Each row has a name. Each piece below is followed by the name of the row it came from, unless a question asks for something else. Each question is about the rows just above it.

j_224: [ 17  -4  -3  13 -17 -10  -2   2  13 -18  -1  22  -5   8  -7  -1   7  -8
   3 -10  -7   3 -10  -7 -20  -6 -22  10  -3  18  -8   0   0  -3  -4 -21
  23 -11  11  23  -8   7  -7  -9]
j_363: [-14  22 -14  12  27  35   5  -4 -21  33  -9 -33  -4 -28   1  19 -15  -2
   2   8   8  -2   0  28  46  32  19  -9  31 -15  -2  19  25  24   5  48
 -31  12 -17 -13  15 -23  27  31]
j_3: [-27  30   7   3  26  34   5  -7  -9  45  10 -29  22  -4  26  19  -9  18
  -1  25  27  -8  19  15  55  26  31 -13  24 -21   3  16  10  10   1  52
 -30  21 -22 -23  32  -4  37  38]
j_165: [ 15   8 -13  31 -25  -2  -9  -8  15 -15  -5  20  -7   3  -8   7  -1 -18
  -1 -15  -6  -5 -20  -7 -11   3 -37   7   8  20 -26   8   7  -2 -14 -13
  23 -19   2  32  -4   2   6   2]
j_283: [ 25  -9  -1  12 -17 -15   0   6  16 -24  -1  28  -8  11 -10  -3  11  -9
   5 -12 -11   8 -10  -7 -29  -9 -23  15  -6  23  -4  -2   1  -2   0 -29
  30 -12  18  28 -13  10 -13 -16]
j_630: [-15  19  -4   3  29  31   8   1 -17  34  -2 -29   4 -19   8  16  -9   7
   3  14  12   1   9  25  43  26  27  -8  24 -16   7  16  19  21   9  45
 -29  17 -13 -18  17 -15  24  28]
j_703: [  5  28   1  42 -31   5 -11 -16  30   0  11  26  18  24  16  16   2  -5
  -4   0  16 -14  -9 -16   6   7 -37   5  14  21 -33  13   1 -11 -24  -1
  29 -15  -7  36  19  18  28  20]
j_664: [  7  22 -22  42 -17  16  -9 -14   7   0  -9   6  -8  -9  -7  18  -9 -21
  -1 -12  -1  -9 -23   5  12  19 -34   3  25  14 -32  18  19   8 -16  10
  11 -16  -8  30   5  -8  23  19]
j_586: [ 10   8 -10  28 -27  -3 -11 -11  15 -13  -3  18  -3   6  -4   6  -2 -15
  -3 -12  -3  -8 -17 -11  -9   0 -35   4   6  16 -26   5   2  -7 -17 -12
  21 -18  -1  28  -1   4   7   3]
j_898: [ 20 -20   0 -17  28  -1  18  26 -12  -5  -6  -2 -17 -14 -16  -5  10   3
  15  -2 -14  26   6  24 -11   2  26  12  -2   3  33  -1  14  22  30  -3
  -2  14  24  -5 -17  -8 -22 -16]
which: [-15  19  -4   3  29  31   8   1 -17  34  -2 -29   4 -19   8  16  -9   7
   3  14  12   1   9  25  43  26  27  -8  24 -16   7  16  19  21   9  45
 -29  17 -13 -18  17 -15  24  28]  j_630
which: [-14  22 -14  12  27  35   5  -4 -21  33  -9 -33  -4 -28   1  19 -15  -2
   2   8   8  -2   0  28  46  32  19  -9  31 -15  -2  19  25  24   5  48
 -31  12 -17 -13  15 -23  27  31]  j_363
Where do [-27  30   7   3  26  34   5  -7  -9  45  10 -29  22  -4  26  19  -9  18
  -1  25  27  -8  19  15  55  26  31 -13  24 -21   3  16  10  10   1  52
 -30  21 -22 -23  32  -4  37  38] appear?  j_3
which: [  7  22 -22  42 -17  16  -9 -14   7   0  -9   6  -8  -9  -7  18  -9 -21
  -1 -12  -1  -9 -23   5  12  19 -34   3  25  14 -32  18  19   8 -16  10
  11 -16  -8  30   5  -8  23  19]  j_664
Go on from [-1 25] to the end of its row.  [ 27  -8  19  15  55  26  31 -13  24 -21   3  16  10  10   1  52 -30  21
 -22 -23  32  -4  37  38]

j_165: [-40  -1   8  13   2  -8 -13]
j_586: [-40  -4   2 -34   2 -15  21]
j_363: [-13   5   8   3  49  -8  -3]
j_224: [ 1 -1  8 17  2 35 -8]
j_649: [-13   7   8   3  48   6  -3]
j_807: [ -3  -5   7   3 -51  -8  -3]
j_283: [-13   6   8   9   2  -8 -12]
[ 1 -1  8 17  2 35 -8] is in which row?  j_224
Where do [-40  -4   2 -34   2 -15  21] appear?  j_586
The rest of the row after [-13   6]:  [  8   9   2  -8 -12]
Go on from [-13   7   8] to the end of its row.  [ 3 48  6 -3]
Where do [ -3  -5   7   3 -51  -8  -3] appear?  j_807
After [7 8 3], its row goes on with  [48  6 -3]

j_165: [ -8  29 -24   7 -13]
j_283: [ -8  29 -23   7  28]
j_898: [ -5  40 -23   6  39]
which: [ -8  29 -23   7  28]  j_283
which: [ -8  29 -24   7 -13]  j_165
After [ 40 -23], its row goes on with  [ 6 39]
After [-23   7], its row goes on with  [28]
Go on from [ 29 -23   7] to the end of its row.  [28]

j_3: [ 32   7 -33 -48 -33  36]
j_586: [ 43   8 -41 -53 -14  29]
j_649: [ 49  11 -40 -38 -53  28]
j_165: [ 30   9 -33 -44 -41  39]
j_363: [ 36   7 -34 -52 -28  33]
j_283: [ 42  11 -36 -52 -19  30]
j_807: [ 21   7 -25 -38 -54  35]
j_898: [ 19   3 -22 -34 -57  33]
j_224: [ 24   4 -28 -42 -46  37]
j_630: [ 47  11 -42 -58   5  28]
which: [ 30   9 -33 -44 -41  39]  j_165
which: [ 24   4 -28 -42 -46  37]  j_224
The rest of the row after [-38 -54]:  [35]

j_224: [-29  42 -43   7 -31 -19  26]
j_3: [ -6  17   9   4   5 -28 -28]
j_283: [-16  11 -18  -8  -6 -10  10]
j_363: [-11   1 -10  13 -13   5  24]
j_664: [-11   1 -10  13 -13 -27 -29]
j_649: [ -1 -35  44 -29 -34  39  -6]
j_586: [-11  -9 -10   8 -31 -18  26]
j_807: [-11  -9 -10  11  -7  -7  12]
j_630: [ 14  10 -10 -10  11  28   5]
which: [ 14  10 -10 -10  11  28   5]  j_630
After [-11  -9 -10  11], its row goes on with  [-7 -7 12]
The rest of the row after [  7 -31]:  [-19  26]
The rest of the row after [  8 -31 -18]:  [26]
[-16  11 -18  -8  -6 -10  10] is in which row?  j_283
Which row holds [ -1 -35  44 -29 -34  39  -6]?  j_649

j_664: [ 23   7   0  -3   0 -24   5   0  -4  -3 -11   7   4  11  -1  -8  -3   2
  18   0  27  16 -16  37  -5  14  -4 -11   2 -24   3  -7  14 -10  22   0
   4 -35  -8   9   6  -1  -7   6 -25   2   6   8 -34   1  -9  -9   9  -3
 -25 -10  -4]
j_898: [ 13  24   0   3  -5  -3 -15 -11  -6   3   7  20  16  -3  -3 -16 -13   6
  22   4  40  18   5  22  -3  17   6 -21  10 -29  -6   3  15  -6  18  -6
   9 -13 -11   0   9  -8  -2 -13 -24   3  -7   3   7 -13   3  -3  -6  -1
 -17   0  -4]
j_630: [ 14 -31   6   2   1   4  12 -12   6   3 -10 -24 -19   8  10  27   1   5
 -33  -4 -28 -14   6 -13   8  -2  -1   8 -12  13   4   5  -9  28  -4   1
 -17 -18   2  -2   6 -12   4  -3  24   1  -7   6 -11  14 -37  -6   9   2
  -3 -13  10]
j_283: [-23  -3   4   1  -1  27  -4  -4   4   3  12  -5  -5  -9  -3   7   4  -5
 -19  -1 -25 -13  17 -35   1 -14   5  11  -2  23  -3   6 -14  11 -22   0
  -5  36  10 -11  -5   2   8  -3  23   1  -2  -6  30  -1  11  12 -13   5
  24   9   3]
j_586: [-15  -1 -13  -3  10 -29  16  25   3   7  -3   0   0   0   2 -10  10   2
   6   5 -22  -8 -19  14 -16   9 -13 -10  -1   9   9 -26   1 -17   8  -8
  -7   0   2  16 -16   8   9  13  -3 -14  43  -2  -2   3  10   2   7  -7
   6  17   8]
j_703: [  0 -23   2  -6   5 -10   5  29 -17  -4 -11   0 -18   7 -17  -1   8 -13
  -1  19  19   9  -4  11  -8 -18  -4  19 -10  10  -8   2   1 -26 -17  10
  10  -1  -5   6 -13  18  -9  10 -21  16   6 -17 -22   2  18  -5  23   7
  -5  -8  -7]
j_807: [ -5  19  -1   3  -7   9  -4 -32  17   5  14   0  16  -8  16   0  -4  16
  -5 -19 -17  -9   7 -11   7  18   7 -20   9 -12  11   2   0  29  19  -9
 -11   1   4  -7  12 -17  10 -10  20 -15   3  19  17   0 -20   3 -22  -3
   5   2   9]
which: [ 23   7   0  -3   0 -24   5   0  -4  -3 -11   7   4  11  -1  -8  -3   2
  18   0  27  16 -16  37  -5  14  -4 -11   2 -24   3  -7  14 -10  22   0
   4 -35  -8   9   6  -1  -7   6 -25   2   6   8 -34   1  -9  -9   9  -3
 -25 -10  -4]  j_664
[ 14 -31   6   2   1   4  12 -12   6   3 -10 -24 -19   8  10  27   1   5
 -33  -4 -28 -14   6 -13   8  -2  -1   8 -12  13   4   5  -9  28  -4   1
 -17 -18   2  -2   6 -12   4  -3  24   1  -7   6 -11  14 -37  -6   9   2
  -3 -13  10] is in which row?  j_630
Go on from [ 9  6 -1] to the end of its row.  [ -7   6 -25   2   6   8 -34   1  -9  -9   9  -3 -25 -10  -4]
After [ 4 -7], its row goes on with  [ 12 -17  10 -10  20 -15   3  19  17   0 -20   3 -22  -3   5   2   9]
After [15 -6], its row goes on with  [ 18  -6   9 -13 -11   0   9  -8  -2 -13 -24   3  -7   3   7 -13   3  -3
  -6  -1 -17   0  -4]
The rest of the row after [-3 23  1]:  [ -2  -6  30  -1  11  12 -13   5  24   9   3]

j_703: [ 10   2  12   4  -8 -14 -10  -2 -14  16  21 -36  -5  -1  20   3 -18   0
  -1  -8   5 -15  45 -23   3   3 -15  10   9  15  24 -43  -7 -11   1  34
 -34  10  -6  -5 -14   0   6 -20  -2  16 -34 -13 -19 -15  14  -7 -16  14
  17  22 -10]
j_807: [ -2   2   2   0  -7  -7  -7  -6  -5  17  13 -14 -12 -12  10  -2 -17 -10
  -3  -6   7  -4  22  -9  12  12 -16  22  18  -6   3 -23 -12 -24  -3  25
  -3   5  14  -6  -9   0   3 -22   3   3  -3  -3   1 -15 -11 -12 -16   5
   7  17  -9]
j_664: [  5   0   2  -1  -3  -7  -6  -4 -11  26  12 -24 -11  -9  14  -1 -13   1
  -2  -8   3 -12  33 -14   6   6 -17  12  16   4  15 -33  -5 -22  -5  30
 -20   4   6  -9  -9  -1   3 -21   3  12 -20 -10 -10 -15   1  -7 -16   8
   8  17 -11]
j_165: [  4   0   3  -1  -3  -6  -6  -4  -9  26  11 -22 -10 -10  13  -3 -12   0
  -1  -8   4 -12  32 -13   6   6 -17  12  16   2  15 -32  -4 -24  -4  30
 -20   4   7  -9  -7  -2   0 -21   4  12 -20  -9  -8 -16  -1  -7 -16   8
   7  17 -12]
j_898: [  2   9  14 -18 -12   4  -4  16   6  13   6   6 -25 -14   5 -12 -11 -17
  -5   1  10  17   1 -10   2   2  -1  11  20   7  19 -27   4 -26  14  34
 -15   7  10 -11 -20   0  -4 -12   0  -2 -15   9 -12  -9  -6 -10  -5   5
   8  19 -18]
j_630: [  6   0   1 -12  -1  -3  -2   0 -10  37   4 -32  -7 -14  18  -5  -8   5
  -4  -8  11 -15  39 -15   1   1 -21   6  10   9  30 -39   5 -29   0  35
 -34   3   5 -12   1  -2   1 -22   9  23 -34 -12 -13 -18   5   2 -15   7
  11  21 -18]
j_224: [ -1   0   1   0  -2   1  -3  -4  -1  13   3  -3  -2  -2   3  -1  -6  -5
   0  -2   3   1   5  -3   3   3  -6   7   8  -3   0 -11  -3  -6  -1  25
   1   3   4  -2  -2  -1   0  -7  -1   0   1   0   1  -5  -4  -2  -4   5
   5  17  -4]
j_586: [  3   7  14 -19 -12   5  -3  16   7  14   3   6 -23 -14   4 -13 -11 -16
  -6  -1  11  16   1  -7   1   1  -1   8  18   8  21 -27   6 -27  13  35
 -15   6  11 -11 -18  -1  -5 -11   0  -1 -15   9 -12  -8  -7  -9  -4   6
   9  19 -19]
j_649: [ -2   2   1   1 -13  -6 -11  -6  -5  18  24 -19 -16 -13  13  -1 -20 -17
  -1  -7  10  -1  25 -10  18  18 -21  31  22  -6   0 -27 -12 -27  -5  29
   1   9  17  -7 -15   1   9 -22   2   2   1  -2   2 -18 -11 -12 -16   6
  10  22  -9]
j_363: [ -1   8  16 -19 -13   5  -2  18   8  14   3   7 -25 -14   3 -13 -10 -17
  -6  -1  10  18   1  -7   1   1  -1   6  19  11  25 -29   7 -29  15  38
 -19   5  11 -11 -20  -1  -5 -11   1  -1 -19   9 -13  -8  -6  -9  -5   7
  10  20 -19]
j_3: [ 11   2  14   7 -10 -14 -11   0 -14  14  24 -36  -3   1  19   4 -20   0
  -1  -7   6 -15  47 -23   2   2 -15   9   8  16  26 -43  -8  -7   1  34
 -34  10  -6  -5 -15   0   9 -20  -2  19 -34 -13 -19  -9  -6 -10  -5   5
  17  23  -9]
j_283: [  2   9  13 -15 -13   2  -3  15   5  14   4   5 -25 -13   7 -10 -10 -15
  -3   1   7  17   2  -9   4   4   1  13  20   4  18 -27   2 -25   9  33
 -13   7  10 -12 -20   0  -5 -12  -2  -2 -13  10 -12  -9  -7 -10  -5   5
   5  17 -17]
Go on from [ -9  -7 -10  -5   5] to the end of its row.  [  5  17 -17]
After [ 3 -1 -3], its row goes on with  [ -6  -6  -4  -9  26  11 -22 -10 -10  13  -3 -12   0  -1  -8   4 -12  32
 -13   6   6 -17  12  16   2  15 -32  -4 -24  -4  30 -20   4   7  -9  -7
  -2   0 -21   4  12 -20  -9  -8 -16  -1  -7 -16   8   7  17 -12]
which: [  4   0   3  -1  -3  -6  -6  -4  -9  26  11 -22 -10 -10  13  -3 -12   0
  -1  -8   4 -12  32 -13   6   6 -17  12  16   2  15 -32  -4 -24  -4  30
 -20   4   7  -9  -7  -2   0 -21   4  12 -20  -9  -8 -16  -1  -7 -16   8
   7  17 -12]  j_165
which: [  3   7  14 -19 -12   5  -3  16   7  14   3   6 -23 -14   4 -13 -11 -16
  -6  -1  11  16   1  -7   1   1  -1   8  18   8  21 -27   6 -27  13  35
 -15   6  11 -11 -18  -1  -5 -11   0  -1 -15   9 -12  -8  -7  -9  -4   6
   9  19 -19]  j_586
After [  9  23 -34 -12 -13], its row goes on with  [-18   5   2 -15   7  11  21 -18]
After [ 10  17   1 -10   2], its row goes on with  [  2  -1  11  20   7  19 -27   4 -26  14  34 -15   7  10 -11 -20   0  -4
 -12   0  -2 -15   9 -12  -9  -6 -10  -5   5   8  19 -18]
which: [  2   9  13 -15 -13   2  -3  15   5  14   4   5 -25 -13   7 -10 -10 -15
  -3   1   7  17   2  -9   4   4   1  13  20   4  18 -27   2 -25   9  33
 -13   7  10 -12 -20   0  -5 -12  -2  -2 -13  10 -12  -9  -7 -10  -5   5
   5  17 -17]  j_283

j_586: [  4  50   3  53  13  -7  23   2 -25  10  26  30  -2  23  10  -7   0 -32
 -17  42   9 -36  -6 -20 -31  20 -39 -12   6 -27  17]
j_898: [-24 -36  27 -40   8  -9   8  26 -21   3   9  -6 -30   9   4 -19  56  30
 -25 -23   4   7  10  18 -13 -21   0 -57 -28  -6  19]
j_224: [ 12 -15  42 -38  22 -20 -19 -59   3 -10  46   4  -3  21  25  22   2  -6
  25  -3   8  19  10  26  -6  10  34  -7 -34  34  28]
j_283: [  8 -17  10 -34  37  36  28 -17  -2  -1  -6  16   3   4 -33   6  27  12
  51  -4  44  26  20 -13  26 -26 -23  -2 -43  -9   4]
j_649: [-11  18 -12  30 -42 -41 -29  18  -5   0   9 -14  -6   0  31  -6 -24 -16
 -51   7 -41 -25 -17  13 -23  24  22   2  46  10  -3]
j_664: [-15  50   3  52 -41 -40 -27  17  -6   5   9 -13  -3   2  31  -9 -24 -16
 -49   8 -41 -27 -15  14 -27  26  25   3  47   6  -4]
j_3: [ -7  56  30  31 -34  19 -24  13  -7   8  -8  -2  -6  24 -29  28  19  12
 -12  42 -30   3   6 -46  -5 -41  24  28   9  11  -9]
[-24 -36  27 -40   8  -9   8  26 -21   3   9  -6 -30   9   4 -19  56  30
 -25 -23   4   7  10  18 -13 -21   0 -57 -28  -6  19] is in which row?  j_898
The rest of the row after [ 30 -42 -41 -29  18]:  [ -5   0   9 -14  -6   0  31  -6 -24 -16 -51   7 -41 -25 -17  13 -23  24
  22   2  46  10  -3]
Where do [ -7  56  30  31 -34  19 -24  13  -7   8  -8  -2  -6  24 -29  28  19  12
 -12  42 -30   3   6 -46  -5 -41  24  28   9  11  -9] appear?  j_3
After [50  3 53], its row goes on with  [ 13  -7  23   2 -25  10  26  30  -2  23  10  -7   0 -32 -17  42   9 -36
  -6 -20 -31  20 -39 -12   6 -27  17]
which: [  4  50   3  53  13  -7  23   2 -25  10  26  30  -2  23  10  -7   0 -32
 -17  42   9 -36  -6 -20 -31  20 -39 -12   6 -27  17]  j_586

j_703: [-39  33  10 -12  14 -23  27  40]
j_664: [ 29  -6 -16   3  -3   9  19 -37]
j_586: [-39  33  10 -12  14 -23  11  -9]
j_898: [-19   7  12   6  -6   5 -11  17]
j_807: [ 49  14 -13   3  -6   6  33 -50]
j_630: [ 48  14   1 -12  14 -23  28  -9]
Which row holds [ 49  14 -13   3  -6   6  33 -50]?  j_807
The rest of the row after [ 3 -6  6]:  [ 33 -50]
[-39  33  10 -12  14 -23  27  40] is in which row?  j_703
The rest of the row after [49 14]:  [-13   3  -6   6  33 -50]
[ 29  -6 -16   3  -3   9  19 -37] is in which row?  j_664
After [-12  14 -23  27], its row goes on with  [40]

j_664: [-15 -19  10  -4   2 -13 -30]
j_165: [ 3 13 10 -5  7 11 17]
j_649: [-16 -19   4  -4  33  11 -42]
j_807: [ 45  15 -16  14 -15  10  53]
j_898: [-16 -11   4  14 -16 -13 -30]
j_586: [  3  -4 -15  14 -23 -28 -10]
j_224: [-14  13 -26  29 -38  -4  45]
Go on from [10 -5] to the end of its row.  [ 7 11 17]
The rest of the row after [-16 -19]:  [  4  -4  33  11 -42]
The rest of the row after [ 14 -15]:  [10 53]
which: [-16 -11   4  14 -16 -13 -30]  j_898

j_898: [ 57 -11 -13  19 -16  27 -15 -32  -5  -2 -38  17 -21  34 -14  14   5]
j_807: [ 27  -8   6 -27  -2  -4 -14   3 -16 -28 -14   0  -4 -14 -13  14   5]
j_630: [ 27  -8   6 -27  -2  -4 -14   3 -16 -28 -14   0 -20  34 -13  14 -11]
The rest of the row after [  0 -20  34 -13  14]:  [-11]
The rest of the row after [-16 -28 -14   0 -20]:  [ 34 -13  14 -11]
The row with [ 27  -8   6 -27  -2  -4 -14   3 -16 -28 -14   0 -20  34 -13  14 -11] is  j_630
Go on from [ 27 -15] to the end of its row.  [-32  -5  -2 -38  17 -21  34 -14  14   5]
The rest of the row after [-21  34]:  [-14  14   5]
The row with [ 27  -8   6 -27  -2  -4 -14   3 -16 -28 -14   0  -4 -14 -13  14   5] is  j_807

j_363: [ 25  41  28  12   1 -41  27   6 -18 -22  -9  16 -11 -22   8]
j_283: [ -6  39   3  12 -44  18   7  16  39  18  -5  27 -30  -6   7]
j_165: [  6   4   3  15  15 -41  27   6  36  -4  11 -39 -30  25 -26]
j_898: [ -6  39   2  15  15 -41  27   6 -19 -22 -39 -12 -26  30   9]
j_630: [ -6  39   3  12 -44  18  27   5 -19  18  -5  27 -30  -6   7]
j_586: [ -4 -31 -34   1 -18 -12  13  16  38 -12  26 -10 -39 -52 -39]
Go on from [ 27   5 -19] to the end of its row.  [ 18  -5  27 -30  -6   7]
Which row holds [ -4 -31 -34   1 -18 -12  13  16  38 -12  26 -10 -39 -52 -39]?  j_586
The rest of the row after [ 27   6 -19]:  [-22 -39 -12 -26  30   9]
Go on from [16 39] to the end of its row.  [ 18  -5  27 -30  -6   7]
After [-12 -26], its row goes on with  [30  9]
After [-41  27   6 -19 -22], its row goes on with  [-39 -12 -26  30   9]
Which row holds [ -6  39   3  12 -44  18   7  16  39  18  -5  27 -30  -6   7]?  j_283

j_898: [ -9   3  15  22   1   1  10 -20   7  -6  16  11  31   0]
j_3: [ -3 -25 -25  15  35  -1  -1  31   7  29  22  19   9  -6]
j_165: [ 10   4  22 -40  35   0  -1  14 -58  -5  -8 -29  10   9]
which: [ -9   3  15  22   1   1  10 -20   7  -6  16  11  31   0]  j_898
After [35  0 -1], its row goes on with  [ 14 -58  -5  -8 -29  10   9]

j_630: [-17  -5  16  20 -16  -3   6 -18]
j_898: [-23  -8  19  10  -3 -12  -5   2]
j_3: [ -6  35 -31  53  15 -45   7 -21]
j_224: [-25 -11  18   3   0 -19 -10   5]
j_649: [-13  -4   8   1 -15   7  -7   6]
which: [-23  -8  19  10  -3 -12  -5   2]  j_898
Where do [ -6  35 -31  53  15 -45   7 -21] appear?  j_3
which: [-17  -5  16  20 -16  -3   6 -18]  j_630

j_224: [ -7  21   6  -1 -10   2  -1]
j_649: [-10  -6   0  54   3   1   4]
j_283: [-10  -5   0  -1 -10   2 -15]
j_363: [ -7  21   6  -1 -11   2  -1]
Go on from [-10  -6   0] to the end of its row.  [54  3  1  4]
Go on from [ 0 -1] to the end of its row.  [-10   2 -15]
which: [-10  -5   0  -1 -10   2 -15]  j_283

j_3: [-11 -46 -36  55  -6]
j_807: [ 55  27  -8 -24  24]
j_363: [ -4 -55 -24  26   3]
j_283: [ 41  60  20 -58 -20]
j_703: [-52 -39  27  33 -49]
j_649: [ 26  23 -23   7  -1]
j_898: [ 41  61  20 -58  35]
j_165: [-53 -54 -60 -41  30]
j_586: [-56   0  27   3 -60]
which: [ 55  27  -8 -24  24]  j_807
After [-39  27  33], its row goes on with  [-49]
Where do [ 41  60  20 -58 -20] appear?  j_283
The rest of the row after [ 41  60  20 -58]:  [-20]
which: [-52 -39  27  33 -49]  j_703

